Each row below holds a small network's activations on one input, seen along a few directions.
In each table, some parts of the input vary, and every possible input appears once, in random order.
A made-up example of a description, with smaller parts first: one of 6 places along a line, together with either a single point or one of 11 places around a ring or (one of 2 separate values, together with one of 8 places around a ring).
Shared parts are said once, and a part with two or three values counts as separate values.

Other details of the inputs vary at random and push rows far along two fixed directions, the same in every table; ignore that.

A family of inputs:
R1: 3.0 1.2 53.1 31.0 37.0 -37.7 2.5 -12.1 -26.6 -7.8 48.4 -50.0 35.8 -6.1
R2: 45.4 -19.8 -7.6 3.8 6.2 22.5 34.5 -61.2 1.1 -59.8 43.4 -16.2 -9.5 -39.8
R3: 13.0 3.1 -32.7 -48.7 -75.9 26.6 24.5 -8.3 38.0 36.9 -55.3 85.3 -39.1 30.1
R4: -41.4 17.8 -25.1 8.6 -43.5 34.5 10.8 -50.4 -21.3 -81.9 22.8 -23.9 19.5 -32.8
R5: 26.8 -27.3 -13.7 -1.2 71.9 -14.7 -18.2 40.8 -32.9 -26.3 21.0 -48.5 14.7 -16.9
R6: -22.0 16.2 14.6 29.8 59.4 -13.9 -26.6 6.7 -21.6 -7.8 5.5 -57.7 11.2 -27.8
R7: -30.9 10.9 21.7 -8.5 38.8 -10.6 -25.3 46.9 21.8 61.3 -16.6 24.2 12.5 29.6
R8: 9.2 -5.9 -52.4 -27.2 -80.6 22.9 10.1 -51.7 -14.9 -38.4 -20.1 33.6 -45.1 -39.5
R9: 4.3 5.2 0.5 11.8 73.3 -9.6 -17.3 14.3 -4.9 -17.8 4.1 -61.4 15.7 -32.9
R10: 26.4 7.0 -38.4 -25.0 -56.2 15.2 43.5 -60.9 -7.6 -38.4 -12.4 54.9 -46.7 -32.4
R11: -10.7 9.6 -34.4 -14.9 -95.9 20.6 -4.2 -18.2 54.2 46.2 -58.8 48.5 -33.2 40.6
R12: -10.9 -14.3 8.3 0.2 36.9 -10.0 -23.3 55.4 12.9 60.2 -12.5 2.0 3.9 60.3
R13: -12.8 -5.9 22.1 -0.1 29.3 -14.5 -11.5 60.3 5.7 63.2 -7.1 12.1 5.7 52.6
R14: -11.4 24.3 34.7 3.4 40.5 -16.5 -4.6 44.7 40.3 51.2 -26.4 20.1 15.8 31.5
R15: 24.2 -24.4 -60.9 -12.2 -87.6 24.0 4.6 -43.0 -33.4 -39.1 -12.8 8.8 -53.8 -13.9
R16: 16.2 6.1 57.1 38.7 41.6 -16.3 -8.1 -3.8 -12.8 -13.5 43.1 -40.8 33.7 -27.8
R17: -9.3 -28.2 1.5 28.3 -40.4 18.5 4.0 -38.5 -47.8 -56.3 32.2 -35.0 28.1 -25.4
R18: -16.2 20.7 25.2 3.6 37.9 -10.1 -9.2 42.5 28.7 65.0 -31.2 7.7 16.3 34.5
R19: -1.0 1.9 23.1 26.0 66.1 -28.2 4.1 12.7 -43.4 -8.4 38.3 -23.4 2.7 -14.2
R20: 19.7 -2.5 -36.6 -17.9 6.7 0.1 4.0 -21.9 -32.3 -57.3 11.5 -12.2 -4.4 -64.2
R21: -21.5 4.4 39.9 -29.6 -65.3 -2.8 5.9 45.4 96.9 68.8 -17.2 71.9 16.3 94.4
Each input here is: either one of 2 separate values or one of 4 places along a line or (one of 3 separate values, together with one of 5 places along a line).
- Change only the place on the line of 5 in R10. List by row number the other rows that result. => R3, R7, R8, R20
- Which other rows belong to the same alternative as R17? List them by row number. => R4

A family of inputs:
R22: -3.5 -16.8 -34.2 2.8 20.0 0.9 -9.4 -9.0 -52.8 -24.8 15.0 -34.9 -21.5 -18.1
R23: 28.6 -23.2 9.6 -22.7 -84.9 5.5 21.5 -7.4 24.7 15.7 -7.1 63.0 -9.3 46.7
R24: -23.3 -1.7 22.2 21.7 -19.6 -1.3 9.6 -24.6 -44.0 -36.0 30.3 -15.1 17.8 -24.4
R25: 1.2 -0.5 24.3 -14.5 -6.6 -2.1 13.4 12.4 57.6 47.8 -6.0 53.9 -4.9 49.7
R26: 9.7 15.2 35.8 9.3 75.9 -16.6 17.2 9.1 7.5 16.7 19.1 -11.6 8.0 2.9
R27: 1.8 0.0 -10.0 -12.7 11.4 24.2 -6.4 -9.5 -5.8 -69.8 15.1 -19.8 14.0 -49.0
R28: -14.9 30.3 -1.8 23.1 12.9 1.1 19.7 -39.1 -19.7 -29.3 14.0 -24.3 1.4 -27.9
R29: -9.0 2.1 31.8 17.4 36.5 -11.2 -19.7 46.4 29.4 38.7 -12.8 -31.6 24.5 42.0
R30: -0.7 2.0 6.5 -3.8 61.2 -36.6 -5.8 47.8 -27.8 6.1 19.4 -8.5 5.0 3.1
R31: -20.1 1.0 -55.1 -24.6 -53.0 19.6 11.2 -31.8 -26.5 -21.6 -16.9 32.2 -35.9 -7.1
R32: -5.3 -2.1 31.7 10.8 30.9 -23.5 -41.2 48.5 23.2 38.5 -21.3 -32.1 23.4 19.5
R33: -36.1 16.5 20.2 -6.8 -44.3 4.9 -5.3 19.6 56.6 41.3 -21.5 43.2 14.1 46.5
R34: -2.9 -13.2 4.0 22.6 61.2 -7.2 -26.5 32.6 -22.2 16.5 -7.0 -35.7 8.6 4.3
R35: -10.9 13.7 -20.1 16.9 24.7 2.1 3.0 -22.2 -45.1 -22.1 1.5 -10.4 -6.6 -39.4
R36: 5.1 -15.4 -0.9 -14.6 45.4 3.5 -2.1 29.7 11.2 -24.1 9.4 -20.8 43.0 -12.9
R37: -8.4 -7.6 8.5 -1.0 -31.8 7.7 -18.7 27.4 55.5 42.5 -14.4 10.5 6.8 50.8
R38: 28.9 7.9 0.5 0.4 25.1 -13.2 16.1 -40.2 -20.0 -15.0 9.5 -9.4 -22.3 -52.1
R39: 19.1 -25.8 -17.8 -2.3 -74.4 23.9 3.0 -25.0 -6.6 -11.6 13.1 -2.4 -4.9 11.6
R40: 0.9 20.4 -26.7 -8.8 -61.0 10.1 3.5 -48.5 5.1 -10.8 -25.0 16.3 -19.6 -26.5
R41: 39.7 -2.9 -28.4 -13.3 -29.4 8.4 16.9 -16.2 -0.1 1.4 -14.1 37.4 -41.6 -19.9
- Describe the family of inputs behind these rows. => either one of 2 separate values or (one of 3 separate values, together with one of 6 places along a line)
- Change only the choice among 3 separate values in R37. List by row number the other rows that result. => R25, R33
- Which other rows belong to the same alternative as R27? List them by row number. => R36

A family of inputs:
R42: -32.2 11.8 64.5 9.8 -8.8 -0.4 -22.4 37.7 68.8 32.3 -5.6 -8.5 60.5 41.6
R43: 7.3 -24.7 -41.7 -10.1 28.2 15.8 -7.4 -5.7 -35.3 -51.6 10.0 -23.1 8.5 -45.5
R44: 5.8 -25.6 -2.1 -30.8 22.3 -4.3 -24.5 79.0 15.2 29.9 -24.4 3.2 23.0 40.4
R45: -4.1 -32.4 1.6 -23.4 2.1 -5.0 -36.4 73.5 21.8 40.4 -7.9 12.5 8.7 56.5
R46: -32.0 26.1 -62.3 8.9 -2.4 9.6 -13.0 -23.2 -58.7 -39.6 -14.4 -27.8 -21.9 -53.1
R47: 23.4 2.9 27.3 30.9 24.3 -20.5 34.2 -55.1 -70.9 -41.1 47.2 -21.4 -16.9 -49.0
R48: -33.1 54.0 -2.1 16.4 77.1 -25.4 7.8 -31.1 -53.7 -16.1 13.7 -13.6 -19.8 -59.5
R49: -38.8 -3.5 26.4 12.7 -26.4 13.0 -20.6 -14.0 -6.5 -53.7 34.7 -30.1 48.2 -13.9
R50: 9.7 -9.9 31.6 12.7 -0.7 -9.3 -24.3 27.2 15.2 48.2 -13.0 -3.5 11.6 33.3
R51: -44.4 41.6 12.3 21.7 90.3 -22.9 -29.0 31.5 -16.3 33.4 -31.5 -42.8 9.3 -24.2
R52: 30.8 1.7 18.9 -39.0 3.7 -10.9 20.4 48.7 50.6 56.3 -32.7 60.8 -9.1 49.1
R53: -15.8 20.8 35.2 -5.7 -63.3 9.2 14.6 -23.5 55.1 7.3 8.8 51.4 27.0 24.2
R54: -10.0 2.7 2.7 43.2 23.7 -3.1 9.1 -33.4 -18.4 -20.9 25.2 -50.3 8.2 -11.8
R55: 12.6 -12.2 25.7 2.7 46.3 -24.6 -27.3 47.1 24.9 47.8 1.8 -12.8 8.5 32.8
R56: -2.0 -25.0 8.8 26.6 20.8 -9.4 -22.5 12.7 -57.1 -21.1 28.2 -39.6 20.4 -12.9
R57: 40.1 -13.6 -34.9 -30.0 -86.6 6.8 35.4 -55.0 10.7 -4.2 1.5 66.1 -66.8 4.8
R58: -0.8 7.6 -17.5 12.4 -60.4 13.5 53.4 -83.5 -10.8 -31.4 19.7 21.3 -35.4 -10.7
R59: 57.5 -17.0 -51.9 -35.8 -96.7 25.9 29.2 -33.4 31.9 -16.4 -48.6 32.3 -59.8 -0.5
R60: 44.8 2.3 -48.5 -37.1 -58.8 29.6 43.4 -54.3 22.5 -19.1 -18.1 69.7 -46.5 -24.8
R61: 16.4 -4.1 0.3 -28.2 8.2 16.0 -10.5 50.8 67.2 49.5 -45.5 25.4 3.5 30.0
R62: -35.4 -3.7 5.6 42.1 57.1 -3.7 -9.5 4.1 -56.2 -29.9 50.8 -69.2 38.9 -6.5
- Describe the family of inputs behind these rows. => one of 3 separate values, together with either a single point or one of 6 places along a line
- The inputs of R53 and R42 match in every part but the choice among 3 separate values. If R58 is changed in the same way as R53 into R42, which row does it become? => R54
- Change only the place on the line of 6 in R49. List by row number the other rows that result. => R43, R44, R45, R56, R62
- Change only the choice among 3 separate values in R52. List by row number the other rows that result. => R44, R59
